A small network was shown many inputs. Here are its activations along a few directions, one row for each input.
Each table varies a few parts of the input and shows all the possible inputs, shuffled.
Descriptions start from the smaller parts, as in this example, which fits no table here: line(6) and (point or line(11) or (values(3) and ring(5))).
Shared parts are said once, and a part with two or three values counts as separate values.

Other details of the inputs vary at random and push rows far along two fixed directions, the same in every table; ignore that.
To show where, the next rows are all for the same input, with only those details redrawn:
[-19  23  30  38 -34  -3  25 -65  -9  23  -8   7]
[-15   3   6  13 -20 -13   9 -36   1   5  15   2]
[ -1  18  13 -10  -4 -35 -24 -58  24 -17  27  30]
[-13  15  34  35 -35  -2  28 -64  -5  29 -11  -8]
[-23 -38 -30  -6  -8  -9  12  20  -5   1  49 -29]
[-25 -31 -14  14 -24   7  35   3 -15  18  28 -27]
[  3  18  -5 -30  18 -48 -56 -51  41 -35  40  33]
[ -7   4   4 -10  -3 -22 -15 -33   9 -10  29  14]

A family of inputs:
x1: [ 17  22   0 -32  14 -52  10  -6 -17  -6   2  -1]
x2: [ 27  10  -3 -11  16   2   3  32  19 -20  -3 -11]
x3: [ -3 -37 -13   9  13  -1  -6   6  -7   5  37  10]
x4: [ -1 -25 -12   0   1   8 -35  12  -6  -2  37   4]
x5: [-26 -50 -35   0   2  28  -7  24 -20  10   9 -27]
x6: [ -4 -16 -41 -35  47 -11  13  42 -19  -3  11 -12]
x7: [ 12  54  35  19   5   2  37 -49  -6  30 -46  29]
x8: [ -1   0  30  45 -43  35  -2 -31   2  12 -36   5]
x9: [ -1 -19  26  26 -21  -3 -26   5   4  20 -21  11]
x10: [  2  -5  -7 -10 -17  16  18  71  -9  -2 -20 -22]
x11: [ 16  15  -5 -34  32 -28  -6  35  29  -5   5  18]
x12: [ 13  -3  -6  -1 -16  33  31  45  -9   9 -20 -34]
x13: [ 16  29   5 -27  27  -8 -13 -22  -3  -4 -22   7]
x14: [  4 -22  -9  -8  20 -12  36  74 -15  30   1 -19]
x15: [-22 -57 -39  -6  18  16   6  56   0   5  65 -17]
x16: [ -6 -33   1  -2 -24  11 -27  29  18 -22  -2   7]
x17: [  2  25  11  21 -14  25  38  -8 -40  45 -43 -13]
x18: [  6 -34   1  18  -7   5 -19   8   1  15   0  -7]
x19: [  3   1 -36 -48  50 -13   3  37  11 -23  25   1]
x20: [-12  -5  14  25 -14  23  -2 -12  15  -7   4   1]
x21: [ 11  20  23  15   6   1  48  -3 -27  38 -22  -2]
x22: [-11  38  31  26 -31  45  51 -27 -33  20 -71 -13]
x23: [ -6 -39 -11  -2  19 -30 -29  30  12  -2  18  20]
x24: [ 12  77  60  18 -34  -7  30 -68 -15   0 -57   9]
x25: [ 15 -14   0  -6  14  -5 -51  -4  45 -40  15  26]
x26: [ -5  -5  -1  22  -4   8 -27 -25  -4  10 -11   8]
x27: [-34 -54 -39  -3 -26  18  14  51 -15 -17  35 -57]
x28: [ -1   8  12  -2   1 -49 -36 -60   3 -14   9  30]
x29: [-12 -27 -33 -12  39 -17 -34  -9  10 -19  20   9]
x30: [  3   3  -5 -36  23  -1 -74 -41  39 -66   2  39]
x31: [-13 -42 -41   8  21  -5 -14  14 -13   7  23  -5]
x32: [ 20  55  33  -8 -21 -23   7 -46 -20  13 -36  -1]
x33: [-10 -20 -32 -18  -2  22 -41   9  10 -30  17  12]
x34: [  3  39  48  35 -40  46  59 -14 -30  33 -50 -13]
x35: [-19 -44 -45   1   9  29 -14  43   6 -27  32 -22]
x36: [ 24  60  15 -29  35 -19 -37 -35  31 -38 -21  51]
x37: [-19  -1  41  56 -55  54  27 -38 -17  22 -33  -3]
x38: [ -1  30  14  -6  12  16  15 -12  -4 -11 -32  -6]
x39: [ 10  -3  -7   7  11  12  51  45  -5  35  -3 -28]
x40: [ 14 -21  -5   2  22 -24 -33 -10  28  -3  19  26]
x41: [ 21  54   8 -45 -20 -24 -19 -26   3 -44 -17   9]
x42: [ 41  40  28  -1  27 -38  -9 -30  14   7 -27  38]
x43: [ 15   6  -2 -18  11 -13  -9  53  -3  12 -10 -13]
x44: [ -5   1 -12   8  17  -1 -25 -25  20  -2  14  28]
x45: [ 12  13  -2 -23  22   3  -3  36   5 -24  15  -6]
x46: [  0 -14 -13 -35 -22  -3 -41 -10  13 -44  31   2]
x47: [ 21   6   7 -13  30 -32 -52 -38  63 -29  20  59]
x48: [ -8  10  16   6 -19 -17   1 -53   8   2  13  13]
x49: [ -2  31  18  18 -30  -3  72  -4 -37  31 -24 -20]
x50: [-12  -2  20  31  -9  -3   4  -8  24  25  -8  16]
x51: [-20 -16   5  22 -46  12   7 -20 -35  28  -2 -35]
x52: [ 41  38  19 -30  28 -24 -37 -14   6 -17   5  30]
x53: [ -4   7  23  28 -23  32  60  43 -17  31 -43 -38]
x54: [  6   6 -29  -3  27 -13  19  28 -29  16  -8  -6]
x55: [  1 -18 -36 -30  32   4  31  81  -8   5  51 -26]
x56: [ 19 -16  -5  10  -6  18  42  54 -31  37 -15 -52]
x57: [ 28  36  -2 -38  15  -4 -37 -16  13 -41 -21  32]
x58: [-31 -40 -37  -2   4  30  -5  38  -1 -19  18 -31]
x59: [-17 -17  22  44 -29  28  13  12  12   6 -24  -7]
x60: [-32 -49 -41   9  13  24  14  34  -9   9  27 -26]
What do these inputs look like to the network?
> values(2) and ring(5) and (point or line(5))
The inputs of x28 and x1 match in every part but the values(2) part. If x25 is changed in the same way as x28 into x1, which row does it become?
> x2
The inputs of x13 and x5 match in every part but the values(2) part. If x10 is changed in the same way as x13 into x5, which row does it become?
> x16
A walk changes only the line(5) part. It starts at x11 and steps to x39. List the rest of the walk in order.
> x55, x7, x19
Change only the values(2) part in x42. List by row number the other rows that result.
> x40
Change only the values(2) part in x17. List by row number the other rows that result.
> x26

A family of inputs:
x61: [ -1  11  46  49 -43  20  19 -41   0  25 -31   1]
x62: [  8 -20 -12 -13  12 -10 -41  16  28 -18  33  19]
x63: [-30 -85 -83 -22  19   5   7  84  -7  -6  67 -48]
x64: [  7  36  41  30 -25   1  39 -22  -8  25 -44  -5]
x65: [ 13   3 -18 -34  32 -23 -11  18  11 -13  38  13]
x66: [-25   7  31  52 -32  15  34 -51  -8  36 -22   4]
x67: [ -9 -11  18  28 -38  21  12  -7 -15  16 -12 -16]
x68: [-24 -48 -59 -30   9  -8 -22  45  -6 -22  55 -21]
x69: [ 23  21  22 -10  22 -28 -70 -55  33 -25  -3  50]
x70: [ 23  14 -11 -31  37 -32 -21  -9  14 -16  21  27]
x71: [ -9 -17   4  26 -31  22   8   2 -21  24 -10 -20]
x72: [ 15   6  -4 -19  32  -2 -33   6  28 -32  -1  31]
x73: [ -4  10   2  17 -18  33  15   2 -14  12 -35 -16]
x74: [  7  -2 -26 -41  14 -16  -4  21  -5 -21  35 -11]
x75: [ -3 -12  24  41 -21  18  15 -21  -7  30 -24   4]
x76: [ 31  76  56 -21   8 -16 -62 -94  50 -47 -42  70]
x77: [ -8   1  15  29 -19  14  54  25 -22  42 -27 -23]
x78: [ -5   7  18  28 -11  36  26   8  -3  16 -27   2]
x79: [-19 -30 -17  25  -7  49  41  51 -32  23 -17 -42]
x80: [  3  34  27  21 -21   1  27 -24 -20  31 -50  -6]
x81: [-45 -50 -22  30 -43  36  60  33 -44  28  13 -58]
x82: [ 20   3 -14 -35  38 -35 -26  22  21 -22  10  16]
x83: [ -1   8  11  17  -3   3  31   8 -22  29 -32 -17]
x84: [ 18  16 -10 -31  20 -27 -13  -1  12 -23  29   9]
x85: [ 17  25   6 -20  30 -26 -19 -26   3  -9   6  23]
x86: [ 31  60  37 -30  11 -44 -39 -57  30 -31 -24  48]
x87: [  5 -13 -45 -43  23 -16 -11  41 -13 -15  42 -14]
x88: [ -2  23  37  37 -29  39  36 -19  -5  16 -46  -5]
x89: [-13 -22 -25 -22  26 -21 -38  -5  13 -24  36  12]
x90: [-21 -51 -51 -26   9  -8 -13  49  10 -28  64 -25]
The inputs of x83 and x77 match in every part but one. If x79 is changed in the same way as x83 into x77, which row does it become?
> x78
What do these inputs look like to the network?
> ring(5) and ring(6)

A family of inputs:
x91: [ -9 -46 -34  14  14   3  12  50  -9  21  24 -21]
x92: [ 19  25   3 -28  31 -34 -54 -57   8 -20  11  44]
x93: [ -4   7   8  12   3  26  -3  -8  13  -5 -25   9]
x94: [-22 -49 -10  31 -40  20  30  50 -22  24   1 -57]
x95: [-41 -25 -20  20 -25  17  43  21 -35  16 -10 -42]
x96: [ 10 -37 -33 -23  24 -24 -23  51  29 -13  51   4]
x97: [ 27  57   7 -38  16 -31  -7  25  -3  -1 -17   8]
x98: [ -6 -44 -14   4   4  34   0  70 -12   9  14 -24]
x99: [  6 -39 -30 -32   7 -21 -30  54  33 -21  47  -5]
x100: [ -1 -43 -45 -32  33 -24 -42  40  10 -13  32   4]
x101: [-15  24  29  45  -4   8  48 -47 -17  33 -33   9]
x102: [  2  14 -16 -19  12  11 -20 -10  21 -30   1  11]
x103: [-14  24  33  20 -27  -7  14 -45   3  -5 -26   2]
x104: [ 30  26  17  -2  11   2  59  27 -25  26 -52 -27]
x105: [ 20  34  25 -21  -4 -28 -32 -49  24 -19  15  34]
x106: [  5  20   0  -6  14   8 -26 -18  22 -23  -7  21]
x107: [-13  23  37  39 -19   7  56 -39  -7  32 -28   8]
x108: [-10 -40 -20  19 -30  52  40  59 -34  17  -5 -48]
x109: [ -9  22  26  33 -37  10  20 -58 -33  31 -32  -5]
x110: [  1  35  36  -1 -10 -20   1 -47  29 -13  -9  30]
x111: [ 13  -6  -8 -25  17   7 -38  21  13 -27  24  10]
x112: [-24  19  30  35 -12   9  41 -52 -28  33 -45   4]
x113: [ 16  21  15 -13  34  -7 -57 -26  40 -33 -14  47]
x114: [-13  -8  13  33 -31   3   6 -18 -15  28 -32 -10]
x115: [  3 -18 -21 -12   8  -3  14  27  -9   6  48 -13]
x116: [ 19  36  21  -6 -15  10 -16 -50  14 -22 -20  28]
x117: [ -8 -35 -27 -12 -17   6   6  39 -20  -3  38 -46]
x118: [ 19   5 -23 -31  45 -34 -42 -11  10 -27  47  27]
What do these inputs look like to the network?
> values(2) or ring(8) or (values(3) and ring(6))
A walk changes only the ring(8) part. It starts at x98 and steps to x113. List the rest of the walk in order.
> x93, x106, x102, x116, x108, x111
Change only the values(3) part in x95. List by row number the other rows that result.
> x109, x114

A family of inputs:
x119: [-19  22  24  27 -60  20  19 -36 -24   9 -47 -28]
x120: [ 34  40 -10 -72   7 -33  -7  10  -4 -31  11  -3]
x121: [  8 -33 -29  13  23  26  12  56 -12  30  -6 -19]
x122: [  2   5 -12 -33 -11 -17 -51 -13  10 -27  43   9]
x123: [ 15  12  37  29   7 -41 -22 -91  14  13 -12  48]
x124: [ 12 -27  -2 -13  10 -34 -36  -3  45 -29  43  25]
x125: [ 33  31 -12 -45  62 -59 -17  21  -1  -6  14  16]
x126: [ 20  78  33 -14  21 -30  26 -65  -3  -3 -31  34]
x127: [ 10   9 -24 -20  39   8 -27  -1  28 -33  10  28]
x128: [ 34  35   4 -51  36 -46  -3  35  27 -22  13  13]
x129: [  5 -15 -28   1 -18  41   9  48 -18  -7  -1 -39]
x130: [-23 -40 -32   3   3  -4   9  42 -18  20  -5 -30]
x131: [  1  -5  -6 -23   6 -27 -41  16  43 -37   4  17]
x132: [ -9 -23 -13  -7 -22  40   2  41 -28 -15   2 -42]
x133: [-14   7  42  54 -43  14  29 -20  -3  44 -14   9]
x134: [ 21  32  49  13  21  -6 -34 -59  10   5 -48  52]
x135: [-41 -28 -38  -1  -6  17  22  26 -15  -4   7 -32]
x136: [-14   2  26  54 -21   1  24 -35 -29  60 -19  10]
x137: [-22  13  29  38 -15  45  35 -33 -23  16 -41   2]
x138: [-15 -44 -24   0 -32  10  11  12 -17  -2  40 -47]
x139: [-32 -50 -33  11  -2  11  29   5 -12   4  45 -29]
x140: [  8 -28 -13  13   1  37  19  70  13  12  -4 -20]
x141: [ -1   7  53  44 -26  40  27  -5   0  24 -49   1]
x142: [-16  -1 -21 -21  21 -16 -33 -21  16 -21  47  27]
The inputs of x137 and x134 match in every part but one. If x142 is changed in the same way as x137 into x134, which row does it become?
> x136
What do these inputs look like to the network?
> values(4) and (point or line(5))
Change only the values(4) part in x123. List by row number the other rows that result.
> x124, x138, x139
Which other rows agree with x120 in the values(4) part? List them by row number.
> x119, x122, x129, x132, x138
A walk changes only the line(5) part. It starts at x124 and steps to x133. List the rest of the walk in order.
> x131, x141, x140

A family of inputs:
x143: [-10 -65 -29  21 -16  26  18  72  -7  19  27 -40]
x144: [ 10   8 -19 -30  34 -27 -10  24  21 -12  17  17]
x145: [ 11  -4 -16 -34  36 -37 -24  43  18 -17  19   5]
x146: [-11  17  40  50 -49  38  10 -48 -11  20 -45  -4]
x147: [ 17  32  50  18 -31  -5 -32 -66  28  -9 -19  36]
x148: [  9 -13 -10 -10  20  -6 -61   0  29 -27  11  27]
x149: [ -1   5  19  31 -47  19  62  11 -47  47 -47 -49]
x150: [  7   7  -5 -29  15 -36 -38 -39  24 -39  39  30]
x151: [ 13  18 -11 -33  17  14  -8  22  21 -42  -1   0]
x152: [-13   4  49  62 -37  14  42 -39  -5  52 -26  -1]
x153: [-19 -11 -19 -10  -1  13 -23  -4  -7 -19   6   0]
x154: [ 32  10  -3 -40  35 -45 -46   9  23 -17   1  24]
x155: [-13  29  18  25 -36  15  60 -10 -26  33 -33 -20]
x156: [ -6 -32 -29  -6  20  40  38  82  -6   1   2 -31]
x157: [-34 -55 -41   8   3  31  12  49 -26  14  10 -29]
x158: [ 10  -6 -29 -27  11  13  15  40 -35   3  26 -27]
x159: [  4  26  49  16 -33 -13  -4 -65  16   6  -8  27]
x160: [-16 -24 -28 -13 -15   2  37  73 -31   7  14 -55]
x161: [  1 -16 -17 -14  26 -31 -20 -11  18 -19  37  24]
x162: [-26   7   4  20 -16  13  21 -45 -19  10 -13 -12]
x163: [ 36  25 -10 -36  55 -24 -40  -1  11 -17  19  32]
x164: [ -3  39  35  30   9 -12  -9 -97  10   8 -38  45]
The inputs of x158 and x163 match in every part but one. If x150 is changed in the same way as x158 into x163, which row does it become?
> x161
What do these inputs look like to the network?
> values(2) and (point or line(4) or ring(6))
A walk changes only the ring(6) part. It starts at x164 and steps to x161. List the rest of the walk in order.
> x152, x143, x148, x157
